A small network was shown many inputs. Here are its activations along a few directions, one row for each input.
Each table varies a few parts of the input and shows all the possible inputs, shuffled.
Descriptions start from the smaller parts, as in this example, which fits no table here: one of 6 places along a line, together with either a single point or (one of 2 separate values, together with one of 5 places around a ring) or one of 11 places along a line.
Shared parts are said once, and a part with two or three values counts as separate values.
In the rows, 128 means zero.

Other details of the inputs shift rows strongly along two fixed directions, in all tables alike. That doesn't count.

Table:
r1: [202  84 214  98 140  90 147 182 155 160 108 142 203  92]
r2: [186 107 216 100 149  91 123 127 168 135  86 108 167  95]
r3: [ 70 153  72 135  64 142  97  86  94  93 102 134  55 133]
r4: [125 157 131 156 158 131 152 138 100 156 162 127 134 134]
r5: [191  81 181  74 121 102  89 139 157  99  79 118 134  79]
r6: [151 105 127  82  89 100  44  78 163  54  11  89  74 105]
r7: [182 124 207  73 141 107 129 137 140 158  69 111 185  97]
r8: [114 109 127 148 137 173 156 150 132 158 177 127 137 141]
r9: [120 137 106 152 162 145 156 132 139 137 165 126 160 148]
r10: [123 149 114 160 154 115 156 123 105 153 153 123 154 153]
r11: [126 127 122 151 129 114 155 151 124 144 182 166 134 133]
r12: [149 105 140  80  93 103  48  80 161  52  18  94  65  99]
r13: [115 158 132 157 160 129 138 157 124 156 160 129 136 142]
r14: [119 136 118 151 165 148 158 132 137 134 171 131 149 143]
r15: [104 156 129 148 114 133 160 149  94 168 147 138 155 138]
r16: [ 75 108  59 132  87 183  88  95 131  88 122 121  40 138]
r17: [ 87 144  55 133 114 179  74 105 124  67 112 123  37 130]
r18: [117 171 134 134 145 137 155 131 106 161 159 139 142 143]
r19: [106 149 120 154 108 117 169 124 101 158 148 135 169 154]
r20: [108 156 136 150 112 132 165 138  96 161 156 139 149 135]
r21: [ 73 106  53 131  85 177  95  94 132  81 119 117  45 145]
r22: [188  93 195  87 159 133 118 151 165 131  77 103 179  87]
r23: [186  74 162  74 116  84  93 123 166  93  67 112 152  93]
r24: [103 148 132 151 111 120 172 124  99 155 155 140 158 147]
r25: [124 125 118 150 128 108 160 150 125 138 179 163 141 142]
r26: [124 125 106 152 126 104 158 150 128 141 172 158 152 149]
r27: [120 159 139 160 158 129 144 147 126 149 168 132 130 141]
r28: [120 156 125 154 161 131 146 148  98 163 153 126 139 136]
r29: [122 152 130 157 158 124 154 125 105 155 163 131 136 136]
r30: [130 131 123 151 129 122 152 165 120 145 179 164 132 133]
r31: [ 76 168  62 117  91 148  78  74 104  84  98 133  37 141]
r32: [188  77 179  74 120  94  92 125 163  98  79 120 136  79]
r33: [109 109 121 146 139 175 150 162 130 164 168 126 144 144]
r34: [122 149 126 157 157 119 159 123 104 149 160 128 143 146]
r35: [183  53 193  85 126 124 142 129 181 142  82  92 196 103]
r36: [124 125 116 144 147 114 149 146 127 133 188 149 143 141]
r37: [ 83 140  53 134 113 172  75  90 129  66 113 126  37 131]
r38: [115 165 117 138 140 121 159 117 111 159 151 135 162 162]
r39: [184  80 172  73 122 104  81 149 155 103  68 118 137  82]
r40: [ 75 166  57 116  89 143  83  73 103  78  95 130  43 151]
Description of these inputs: one of 5 places along a line, together with either one of 2 separate values or one of 6 places along a line.
Changing only the place on the line of 5 turns r9 into r37. The same change can be made to r19. Which row results?
Answer: r3
Change only the choice among 2 separate values in r23. List by row number the other rows that result.
Answer: r26
A walk changes only the place on the line of 5. It starts at r1 and steps to r30. List the rest of the walk in order.
Answer: r11, r25, r26
A walk changes only the place on the line of 5. It starts at r33 and steps to r8. List the rest of the walk in order.
Answer: r16, r21, r35

Table:
r41: [178  99 183 113 136  93 147 175 155 155 127 141 191 118]
r42: [168 109 188 124 147 107 156 166 136 157 154 148 164 109]
r43: [110 168 137 173 175 145 172 161 104 174 212 140 149 147]
r44: [ 91 170  94 169 155 143 151 161 111 153 187 138 142 167]
r45: [124 136 115  97  61  98  62  52 123  63  22 100  60 115]
r46: [ 71 160  35 171 133 176 120 115  91 116 151 126  70 160]
r47: [157  92 184 128 150 116 162 133 159 163 143 107 183 127]
r48: [176  98 156  76 124 112  81 112 136  92  43  91 129  89]
r49: [ 79 146  29 163 114 140 118 132  87 106 172 157  65 159]
r50: [111 155 132 167 163 164 160 146 117 167 177 131 130 139]
r51: [172  81 183 109 147 122 155 145 138 166 123 106 196 109]
r52: [111 103  94 119  79 140  89 127 141  83  93 128  91 119]
r53: [123 137  96  98 114 127  81 103 137  84  99 137  82 118]
r54: [117 134 114 169 150 109 166 145 127 145 197 155 137 159]
r55: [133 118 108  94  98 119  48  77 148  47  40  90  53 109]
r56: [113 105 110 116  96 146  97 131 141 116  98 113 104 130]
r57: [107 157  87 173 162 126 154 150  95 155 200 153 140 148]
r58: [161  76 181  78 101 134  84 114 155 108  55 100 105  83]
r59: [144 146 176 115 112  91 152 135 121 164  94 124 182 126]
r60: [134 103 116  97 102 137  58  72 160  59  25  86  59 106]
r61: [163 142 211 116 127  95 163 131 113 173 112 125 180 106]
r62: [ 91 171  96 174 150 139 142 151 100 148 205 159 100 145]
r63: [ 57 168  44 173 123 178 115 129 109 120 150 133  74 171]
r64: [140 135 143 139 164 118 188 163 130 175 208 165 186 148]
r65: [117 105 114 118  89 147  92 117 130  83 103 130  68 102]
r66: [112 136  87 119 101 121  69 127 134  88  92 133  76 124]
r67: [174  82 193 124 142 101 166 138 165 140 136 122 194 110]
r68: [ 91 164  82 182 154 121 143 129 117 132 197 150 109 162]
r69: [171 126 188  96 167 120 149 137 147 150 129 118 195 117]
r70: [168 118 186 102 166 139 158 132 157 158 116 115 190 116]
r71: [168  84 160 117 132 118 151 145 135 136 125 125 180 103]
r72: [170  79 166  70 105 124 114 113 166  96  76 120 147  89]
r73: [ 57 150  43 145 111 183 121 105 112 118 177 142  68 168]
r74: [ 76 179  69 157 105 126 139 104  66 134 138 137  99 155]
r75: [145 146 181 100 126 104 156 108 116 155 105 135 182 126]
What do these inputs look like to the network?
Answer: one of 5 separate values, together with either a single point or one of 6 places around a ring
Changing only the choice among 5 separate values turns r75 into r45. The same change can be made to r64. Which row results?
Answer: r54
List by row number the other rows that have the choice among 5 separate values in common with r46.
Answer: r48, r49, r51, r57, r71, r74
A walk changes only the place on the ring of 6. It starts at r60 and steps to r47. List the rest of the walk in order.
Answer: r67, r54, r68, r55

Table:
r76: [156 114 160 122 143 121 100 117 139 112  78  92 116  99]
r77: [131 148 146  86  79 123 100  89 101 112  49 113 106 113]
r78: [156  96 129 100 111 115 106 143 148 108  85 127 140 113]
r79: [142  97 140  83  90 147  94 124 142 102  69 123 103  95]
r80: [ 80 143  88 192 134 145 184 149 119 159 231 165 134 174]
r81: [133 149 148 107  96  90  89 102 104 101  48 116  86 108]
r82: [159 102 193 137 157 114 180 147 159 178 159 121 203 135]
r83: [149  73 131  95  85 113  96  92 147  78  78 115  94 101]
r84: [ 87 158  69 179 157 148 160 159 110 162 201 142 145 178]
r85: [ 80 158  51 145 120 152 105 121 120  93 168 164  60 151]
r86: [ 81 193  81 176 135 113 165 134  73 170 175 152 159 176]
r87: [141 114 126  76 103 125  61 107 160  66  67 123  80 102]
r88: [178 103 188 139 165  98 167 166 125 167 166 134 185 105]
r89: [149  94 175 119 121 113 142 137 163 137 125 123 162 121]
r90: [153 110 179 105 143 145 144 144 143 163 116 114 170 113]
r91: [ 97 159  82 172 168 140 174 141 101 149 243 171 133 161]
r92: [175  95 162 124 160 101 174 164 130 165 156 132 215 120]
r93: [160 117 193 120 166 149 171 136 136 176 129 104 198 114]
r94: [148 162 153  91 119  92 118  94 121 120  83 127 130 116]
r95: [ 65 148  22 147  93 154  81 126 113  83 129 136  53 159]
r96: [ 68 155  49 162  98 152  76 129 109  85 140 138  25 142]
r97: [ 69 156  46 163 110 156  76 118 108  92 132 129  24 147]
r98: [ 93 158  91 192 146 140 157 169 104 155 216 163 113 154]
r99: [ 81 159  54 175 150 156 140 127 104 130 166 123 118 170]
r100: [165 121 174 102 163 118 134 136 159 141 128 125 164 120]
r101: [149 108 179 104 130 142 142 154 144 155 122 123 169 109]
r102: [140  94 141 105 108 128  97  81 157  86  60  88 101 111]
r103: [167  98 188 117 154 130 185 156 123 180 164 135 205 106]
r104: [141 139 175 123 106  86 154 100 126 148 103 122 168 123]
r105: [146 119 127  83 127 133  69  79 153  66  53  99  83 104]
Changing only one part turns r92 into r83. The same change can be made to r95. Which row results?
Answer: r89
What do these inputs look like to the network?
Answer: one of 5 separate values, together with either a single point or one of 5 places along a line
A walk changes only the place on the line of 5. It starts at r105 and steps to r100. List the rest of the walk in order.
Answer: r87, r85, r91
List by row number the other rows that have the choice among 5 separate values in common with r76.
Answer: r81, r88, r96, r97, r98
List by row number the other rows that have the choice among 5 separate values in common with r79.
Answer: r77, r90, r93, r101, r103

Table:
r106: [115 127 117 181 177 151 188 169 137 174 219 145 179 159]
r107: [173  81 177  89 143 137 124 137 165 128 114 122 150  97]
r108: [178 128 194 104 148  88 144 118 145 144 100 117 187 113]
r109: [113 110  90 130 119 154  95 125 141  93 120 114  86 128]
r110: [147 121 173  98 122 122 144 116 130 148  97 112 173 122]
r111: [159  91 157 123 157 134 148 152 163 143 137 123 179 121]
r112: [117 132 129 178 179 152 184 172 129 176 228 141 168 150]
r113: [101 158 116 161 137 127 165 114 109 153 162 128 143 154]
r114: [173  76 183 100 142 131 123 139 162 130 110 114 142  95]
r115: [115 136 131 115 107 137 126 104 118 124  99 116 127 131]
r116: [111 119  94 151 153 155 148 149 139 143 180 140 142 153]
r117: [171  98 175  98 118  91 123 149 155 123 110 141 154 101]
r118: [115 174 113 146 159 122 148 137 103 148 166 144 134 151]
r119: [159 125 185  98 121 122 139 128 132 152  82 114 169 108]
r120: [164 140 169 107 150 102 127 130 130 131  99 123 153 112]
r121: [137 106 119 121  95  99 117 130 119 112 116 142 117 118]
r122: [166  85 169 110 146 130 123 146 158 132 119 110 148 104]
r123: [116 118  91 129  84 110 106 121 113  94 116 145  88 124]
r124: [113 100  85 132 120 150  96 124 145  98 114 118  87 133]
r125: [101 160 116 158 137 129 166 113 111 151 162 131 145 153]
r126: [103 163 106 140 121 132 114 122 102 123 122 131 102 129]
r127: [115 173 119 161 158 120 148 138 102 147 164 138 130 147]
r128: [121 119 106 120  92 112  91 129 136  88 112 146  81 119]
r129: [165  90 169 112 147 134 128 146 161 128 122 115 153 103]
r130: [164  90 163 112 146 133 129 147 162 127 119 111 162 109]
r131: [108 163 102 143 124 118 119 100 114 113 127 129 104 144]
r132: [124 132 130 123 116 116 126  96 123 125  99 111 123 131]
r133: [119 142 122 174 141 110 195 167 103 173 219 171 179 152]
r134: [110 144 109 107  93 145 103 106 111 119  83 120  96 129]
r135: [115 111  91 116 122 159  93 124 141  95 126 125  84 124]
r136: [115 125 118 183 177 149 188 171 135 177 219 142 177 160]
r137: [121 139 127 118 116 122 127  95 126 118 100 118 126 129]
r138: [103 145 106 125  94 142 105 108 105 122  90 116  86 133]
r139: [113 162 103 140 135 119 110 119 104 117 122 128  91 139]
r140: [110 118  89 134 131 158 111 133 138 106 143 125 104 136]
r141: [110 116 102 137 128 163 115 126 138 108 149 135  84 126]
r142: [115 176 127 167 171 115 187 135 107 181 206 149 179 167]
r143: [154 117 187 103 121 118 145 116 135 144  89 107 174 114]
r144: [109 158 102 143 125 113 116 100 111 119 126 125 101 146]
r145: [ 93 147 108 138 106 143 129 104 106 125 120 118 108 144]
r146: [172  83 180  96 143 137 127 138 165 126 114 121 149  95]
r147: [114 108 102 127 118 160  98 119 141  95 127 127  69 118]
r148: [165  89 158 100 147 134 126 146 161 130 120 114 166 113]
r149: [103 162 107 143 121 130 113 122 100 125 121 129 101 129]
r150: [172  94 165  98 108  88 134 139 137 124 104 141 165 101]
r151: [156 136 171 102 137 109 128 134 123 148 100 123 165 108]
r152: [113 134 113 159 127 110 145 159 120 145 187 159 126 145]
r153: [110 113  90 139 130 153 108 134 135 111 141 119  97 137]
r154: [109 141 103 111 103 127 109  84 122 105  92 118 100 133]
r155: [121 117 107 122  91 109  89 129 134  89 111 143  78 119]
r156: [111 119  94 134 132 160 111 132 137 107 147 129  95 130]
r157: [ 99 155 108 140 105 146 124 116 103 133 113 123 100 138]
r158: [135 114 121 107 102 106 103 137 138 105 120 149 107 120]
r159: [155 110 186 102 121 113 140 116 131 149  85 102 169 116]
r160: [103 159 105 140 121 128 110 122  98 129 120 127  99 131]
r161: [174  92 162  91 107  87 131 139 137 125 104 142 165 103]
r162: [109 146 114 119  94 144 106 107 112 115  83 118  94 125]
r163: [115 160 102 127 124 123  95 110 112  95 100 127  80 129]
r164: [111 168 117 163 148 115 153 119 109 148 166 135 139 154]
r165: [103 164 104 135 122 134 114 122 102 124 122 133 104 130]
Changing only one part turns r161 into r123. The same change can be made to r110. Which row results?
Answer: r145
Changing only one part turns r121 into r150. The same change can be made to r138. Which row results?
Answer: r119
What do these inputs look like to the network?
Answer: one of 5 places along a line, together with either one of 2 separate values or one of 4 places along a line or one of 6 places around a ring
Change only the choice among 2 separate values in r133. List by row number the other rows that result.
Answer: r128
Change only the place on the line of 5 in r135. List by row number the other rows that result.
Answer: r112, r122, r129, r156
Change only the place on the line of 5 in r131. List by row number the other rows that result.
Answer: r108, r142, r144, r164
Change only the choice among 2 separate values in r123. List by row number the other rows that result.
Answer: r155
